Badis: [ -7  -1 -15  -6   1  -5 -23  25   7  -5   9 -23  31   0   5   5  25   0
   0  -2   3  -1 -14  -4  16 -25  -4 -10  10   5  -5  10 -36  15  20   1
   9  -4  14  -3 -16  17  10  -5   5 -21 -20  -8  -9  26 -18   0  -1   5
  -1  19  18]
mefut: [-13 -24  18  -7 -24  -5  14  -4  -1  -8   1   5 -19 -22  21   6  -1  11
 -10  -9 -14  26  15  -7 -19 -33  19 -16  -7 -18   5 -23  -1   8  -4  17
 -18 -10   7  36  -3   7  19  -1  10  -4   2  13   0 -11  -8  -3   5  -8
 -14   1   4]
gaf: [ 19  15  -1 -18 -24  -1  -7   5   4   1  21   5  11   2  10 -13  14  -1
  -4   0  -4  19 -11 -19  -9  -8 -10 -14   7  -4  17   6 -33   8  36  -5
  -7 -18  26  -3 -16  13  -3  -7 -22 -23 -19  -8 -14  -8 -10  -1 -23   1
   7   5  18]
sugon: [ 12  12 -20  18 -20   3  -1 -26  -9  18   5  28  -5  10   0 -18  21  10
  -3  11 -29  -3  14 -19  -3   9   2 -13  -4 -10  17   1 -13 -11  -4  13
 -22 -14  -4  -5  -9  13  -9  49   6   5  14   4 -15  -8  -1   7  17  16
  -2  -3   4]
muriz: [ 12  -3  -4  -3 -20   4 -29 -13  10 -26   0 -20  -9   2  18  -9  10  16
  18  -3   3  -1   9 -13 -14   1 -19  13  -1   6  11 -18  21 -22  -8  12
   5  -4 -11  -5   7  17  18 -19  -3  28  -5  -4  14  -2 -15  49   4  -9
  13   5 -10]
perm: [-29 -26 -22 -20 -20 -19 -18 -15 -14 -13 -13 -11 -10  -9  -9  -9  -8  -5
  -5  -4  -4  -4  -3  -3  -3  -3  -2  -1  -1   0   1   2   3   4   4   5
   5   6   7   9  10  10  11  12  12  13  13  14  14  16  17  17  18  18
  21  28  49]
sugon
find: [ 12  12 -20  18 -20   3  -1 -26  -9  18   5  28  -5  10   0 -18  21  10
  -3  11 -29  -3  14 -19  -3   9   2 -13  -4 -10  17   1 -13 -11  -4  13
 -22 -14  -4  -5  -9  13  -9  49   6   5  14   4 -15  -8  -1   7  17  16
  -2  -3   4]
sugon
perm: [ 18   5   7   1 -23  -1 -10  -8 -14  -8 -19 -23 -22  -7  -3  13 -16  -3
  26 -18  -7  -5  36   8 -33   6  17  -4   7 -14 -10  -8  -9 -19 -11  19
  -4   0  -4  -1  14 -13  10   2  11   5  21   1   4   5  -7  -1 -24 -18
  -1  15  19]
gaf
perm: [-20  -8  -9  26 -18   0  -1   5  -1  19  18  -7  -1 -15  -6   1  -5 -23
  25   7  -5   9 -23  31   0   5   5  25   0   0  -2   3  -1 -14  -4  16
 -25  -4 -10  10   5  -5  10 -36  15  20   1   9  -4  14  -3 -16  17  10
  -5   5 -21]
Badis
perm: [ 17 -18 -10  -1   5  -9  -7  -1  -7 -14  -5   5  36  19   7  10  11  18
  -4   1   8  -8   5  21   4  13  -1  -1  -7  -8 -10   0   7  -4 -18 -13
 -23 -14 -23 -24 -16 -19   2  26 -11  14   1  -3  19 -33 -19  -8 -22  -3
  15  -4   6]
gaf
find: [ 12  -3  -4  -3 -20   4 -29 -13  10 -26   0 -20  -9   2  18  -9  10  16
  18  -3   3  -1   9 -13 -14   1 -19  13  -1   6  11 -18  21 -22  -8  12
   5  -4 -11  -5   7  17  18 -19  -3  28  -5  -4  14  -2 -15  49   4  -9
  13   5 -10]
muriz

megov: [ 29 -24 -28  -1 -24  11 -20]
Gomu: [ 11 -28 -24  29 -24 -19  -1]
bef: [-25   4  43 -21  30  -5   1]
nili: [  4  36 -11  36   3 -14  19]
zuf: [-21   0  35 -13  29 -10   7]
nipef: [ 19 -12 -11 -24 -21  30 -29]
loc: [-14]
nili, 6
perm: [ 43 -21  30  -5   1 -25   4]
bef
perm: [ -1 -19 -24  29 -24 -28  11]
Gomu
loc: [-12]
nipef, 2
perm: [-20  11 -24  -1 -28 -24  29]
megov

bip: [ -7  24  28  13  22 -11 -16  12 -21  -5  -3 -10  13   8  22  14  17  -8
   1  18  11  10]
duz: [ 15  23  -2   4   6   3   1   6  24  19  23  -9  10  30  24 -20 -21  16
  41  29  -8  38]
nug: [ 11  -7  12   2  -9 -39 -29  -4 -32   4 -25  -6  18   1 -21 -40 -15 -19
 -16  -9  19 -22]
lifib: [ -6  18 -15   3  -7 -16 -39  -4 -25 -40 -21  -9   1  -9 -32  19 -22 -29
  12  11 -19   2]
kod: [ -4 -30 -27 -13 -24  10  22 -18   9  10  -3  20 -15 -14 -25 -10 -10   3
 -11 -24  -4 -17]
nad: [  2 -40 -32 -19 -29  12  18 -16  12  -4  -9  19 -22 -25 -39  -6  -7   1
 -21  -9   3 -15]
perm: [-15   2 -40 -32 -19 -29  12  18 -16  12  -4  -9  19 -22 -25 -39  -6  -7
   1 -21  -9   3]
nad
loc: [-2]
duz, 3
loc: [-13]
kod, 4
find: [ -6  18 -15   3  -7 -16 -39  -4 -25 -40 -21  -9   1  -9 -32  19 -22 -29
  12  11 -19   2]
lifib
perm: [-40 -39 -32 -29 -25 -22 -21 -19 -16 -15  -9  -9  -7  -6  -4   1   2   3
  11  12  18  19]
lifib

Ketu: [ -5  22  11  20 -31 -16   2  23 -25  55   0 -27]
timal: [-16  20   0 -27  -5  11 -31  54 -25   2  23  22]
Gezo: [-30 -26 -40  -9  -3 -26  15  -5  10  30  -8 -30]
find: [-30 -26 -40  -9  -3 -26  15  -5  10  30  -8 -30]
Gezo
perm: [-31 -27 -25 -16  -5   0   2  11  20  22  23  54]
timal
loc: [15]
Gezo, 7
perm: [-25  55   0 -27  -5  22  11  20 -31 -16   2  23]
Ketu
loc: [-40]
Gezo, 3

ronu: [-10   4  30 -24 -24 -41  -6 -35  29  15 -59  27 -33   3  27]
tugi: [-56 -14  42  44  -7  19  17  -8  11  -7  14 -16  24   4 -20]
pedab: [ -5 -18  12  36 -15 -29  27 -22   8 -14 -23  36   9 -23  27]
loc: [14]
tugi, 11
loc: [-33]
ronu, 13

Kepad: [ -4   3   6 -28   5   0  -5 -19   4  -7  13  17  46  -7 -18 -11 -15 -18
  23 -15   5]
gebes: [  3 -14 -18  21   4 -19  -2  -6   8 -12   7   8  15  -8  -3 -18 -15 -27
  46  -9  13]
rapu: [  3 -18 -18  23   6 -19  -4  -7   5  -7   5   4  17  -5   0 -16 -15 -28
  46 -11  13]
loc: [-16]
rapu, 16
perm: [-28 -19 -18 -18 -16 -15 -11  -7  -7  -5  -4   0   3   4   5   5   6  13
  17  23  46]
rapu

vavo: [ 15  14  22 -25 -15  49 -16 -13 -43 -16   0]
Mopi: [ 15  14  22 -25 -15  21 -23 -29  -4  -4  -6]
Tesu: [ -7  -6  19  25 -12 -17 -16   7  55  23   2]
find: [ 15  14  22 -25 -15  21 -23 -29  -4  -4  -6]
Mopi
loc: [21]
Mopi, 6

Gola: [ 7 20  3 -1 -1 16 -1  6 16 -7 -1 -4  4 21  8 10 14 21 11  9 -8 -1 18 10
 28 22 16 20 -4  8  4 11 26 10 -3 18]
belo: [ 18  24  -7  10 -43  10  22  33   7  34 -15  12   9   6  15  44  11  -5
 -15 -42  13   6  36  16  23  -7 -26  13  19  60 -53 -25  23  30  22   5]
lel: [-11 -40   7  30  10  13  20 -14  -9 -21  32   8  28  15  -2  -4 -30  36
  29  30 -31 -29 -26  -4  12 -13  38  -3  10 -16  47  14 -17  23 -25  27]
kig: [ -1   4   7 -19  27 -15 -22 -13   1   7  -7  -1 -19 -23  -2 -31   7 -29
 -19   8  24  23 -10  -1 -35   5 -11 -11  -9 -25   7   5 -17 -42  17 -23]
Bopu: [ 10  24  -1   1 -16  16   5  14  15   4  -7  -1   5  19  11  20  14  15
   3  -7  -4   0  26  12  30  16   5  21   1  26 -15   0  29  17   3  16]
regip: [ 10  22  -4  -9 -18  -1  -3  14   8  26 -20   4  -8 -10  11  10  12 -22
 -27 -28  20  16  21  13  -4   0 -27   3   4  25 -38 -16   7  -7  24 -11]
naf: [-15 -51  10  32  16  12  19 -20  -9 -14 -14  14  30   5   4 -15 -39  30
  19  32 -28 -28 -36   3  -5 -21  35 -11  13 -27  52  15 -36  12 -17  24]
zot: [-15 -50   7  31  15   7  21 -17 -15 -21  36  10  27   8  -6  -8 -35  31
  30  31 -28 -29 -36  -8   0 -21  34 -12  12 -25  52  14 -29  20 -26  21]
sezo: [  5  21   7 -22  21  -4 -24  -5  14  13 -15  -1 -19 -16  10 -24  17 -23
 -25   3  24  26   6  12 -23  17 -11   1 -10 -15  -5   7  -3 -40  24 -15]
find: [-15 -50   7  31  15   7  21 -17 -15 -21  36  10  27   8  -6  -8 -35  31
  30  31 -28 -29 -36  -8   0 -21  34 -12  12 -25  52  14 -29  20 -26  21]
zot
perm: [ 27 -25  23 -17  14  47 -16  10  -3  38 -13  12  -4 -26 -29 -31  30  29
  36 -30  -4  -2  15  28   8  32 -21  -9 -14  20  13  10  30   7 -40 -11]
lel
find: [ 18  24  -7  10 -43  10  22  33   7  34 -15  12   9   6  15  44  11  -5
 -15 -42  13   6  36  16  23  -7 -26  13  19  60 -53 -25  23  30  22   5]
belo

Tano: [ 32  19  -5  23 -38 -38  39 -12  -2]
rof: [ 10  -4  -7   4  -7  -3 -27  -9 -12]
kub: [ 43 -45 -18  11 -14 -35 -47 -38 -33]
poz: [ -4  -7 -10 -21  17  22 -34 -14 -12]
Seru: [ 1  2  4 -8  4 -9 56 -5 14]
Fol: [  1  -8  -1   2   1   0 -17   0  -5]
Dar: [ 19 -29 -20 -31  19   3 -15 -47 -21]
Zevol: [-14  -4  10   7   5   5  -5  20   8]
vafir: [-16  17  10   1   3   7  30  19  17]
famu: [-6  3  3  0  3  3  5  6  4]
nagat: [ -7 -14 -21 -12  16 -34 -10  -4  22]
Guv: [ 13  -6  -6  18 -16  -8 -52   0 -17]
perm: [-12 -14 -34  22  17 -21 -10  -7  -4]
poz
perm: [-33 -38 -47 -35 -14  11 -18 -45  43]
kub
loc: [13]
Guv, 1
perm: [  8  20  -5   5   5   7  10  -4 -14]
Zevol

mava: [ -1  45 -11 -50 -40]
zule: [-46  45 -40 -50   0]
vabe: [  8  17  -1  28 -20]
fesim: [-20   8  18  -1  28]
sele: [ -4 -15 -30  10 -21]
los: [ 45 -11 -40 -50  -2]
perm: [-40 -50 -11  45  -1]
mava
find: [-20   8  18  -1  28]
fesim
loc: [-4]
sele, 1
loc: [-21]
sele, 5
perm: [ 28 -20  -1  18   8]
fesim
perm: [-50 -40 -11  -1  45]
mava

Vuz: [-39 -31 -34  41 -25  26  29   5  37 -40  30  -3 -32 -16  24  35 -36   1
 -15 -17 -35  10  36  -5  18  29 -28   2]
tarub: [ -2 -19  -9   0 -12 -20   0   4  -1  -1   8 -22 -18 -23   1   8  -9 -17
 -19 -22  -4  17   2 -26 -21   8 -18 -28]
difo: [ -4 -20   1  -9 -18   8 -22   0 -18   8 -17  -9 -23   4 -19  -1 -22   2
   8 -26 -23  -2 -19  -1 -13   0 -21  17]
perm: [-23  -2 -19  -1 -13   0 -21  17  -4 -20   1  -9 -18   8 -22   0 -18   8
 -17  -9 -23   4 -19  -1 -22   2   8 -26]
difo
perm: [-18 -28  -2 -19  -9   0 -12 -20   0   4  -1  -1   8 -22 -18 -23   1   8
  -9 -17 -19 -22  -4  17   2 -26 -21   8]
tarub
loc: [35]
Vuz, 16
perm: [ 17  -4 -20   1  -9 -18   8 -22   0 -18   8 -17  -9 -23   4 -19  -1 -22
   2   8 -26 -23  -2 -19  -1 -13   0 -21]
difo

